Each row below is a small network's average activation on inputs in which a field has the value named, seen along a few directions.
Values that are neighbours, or in one group, have similar rows; names and order tell nothing.
In the rows, 500 means zero.
Strong random noise was added to every row along 2 fixed directions; ignore it. To show where, here is one row again and again, with new noise each time:
[419 528 451 428 880 280 627 672 429 326 566 496]
[389 461 502 535 776 378 544 600 349 320 502 406]
[570 524 422 462 620 518 465 636 457 413 373 364]
[507 425 500 615 501 632 363 534 335 393 305 249]


Values of Fode:
y4: [318 562 647 705 183 453 516 439 456 513 669 555]
y9: [415 317 554 372 656 399 574 662 519 529 526 440]
y15: [585 598 380 495  83 865 524 351 629 644 545 415]
y8: [247 260 748 737 535 349 264 342 136 496 765 632]
y12: [661 677 367 334 299 831 473 532 538 395 278 303]
y5: [679 624 406  92 287 679 634 674 797 643 382 527]
y6: [388 609 513 648 623 561 719 335 675 328 583 571]
y11: [671 717 292 503 664 611 551 372 624 613 308 654]
y13: [586 433 558 633 699 421 447 268 427 478 502 398]
y10: [335 580 541 632 301 414 360 366 376 622 573 702]
y2: [295 133 892 626 560 247 524 492 238 296 771 663]
y1: [471 383 604 546 741 383 372 408 478 666 564 558]
y14: [565 595 219 385 503 386 519 479 831 728 579 687]
y7: [565 420 585 401 115 484 613 594 509 486 507 568]
y3: [389 506 512 521 872 250 618 664 441 384 529 429]
Each value of Fode is a pair of two hidden parts, and every pair occurs once (3 first parts, 5 second parts).
- y12 and y11 share the first part; y12 and y5 share the second. Which value has the first part of y5 and the second part of y11? => y14
- y1 and y15 share the first part; y1 and y13 share the second. Which value has the first part of y13 and the second part of y15? => y6

Values of Zosa:
v6: [342 473 605 489 579 386 626 703 413 326 602 576]
v1: [707 655 281 382 520 460 413 601 613 666 345 658]
v13: [568 583 328 467 626 626 459 406 580 448 346 462]
v4: [584 429 486 374 763 385 533 656 472 495 597 493]
v14: [431 606 408 378 673 426 688 538 464 320 521 408]
v11: [418 257 725 739 603 351 397 489 246 307 640 487]
v12: [414 487 511 627 322 623 580 420 518 403 427 406]
v15: [342 488 583 542 397 477 718 404 536 473 620 589]
v8: [562 696 478 385 541 365 462 540 618 681 631 747]
v7: [402 563 505 703 550 523 469 291 492 497 610 457]
v9: [482 524 538 549 873 346 513 516 546 549 460 457]
v10: [498 427 663 426 429 409 409 517 492 635 560 606]
v5: [538 734 256 224 582 346 642 538 780 601 667 794]
v2: [359 361 541 289 512 392 718 586 494 517 685 689]
v3: [633 439 492 512 400 579 476 604 436 420 388 230]
Each value of Zosa is a pair of two hidden parts, and every pair occurs once (3 first parts, 5 second parts).
- v5 and v8 share the first part; v5 and v13 share the second. Which value has the first part of v13 and the second part of v8? => v9
- v11 and v6 share the first part; v11 and v4 share the second. Which value has the first part of v4 and the second part of v6? => v3
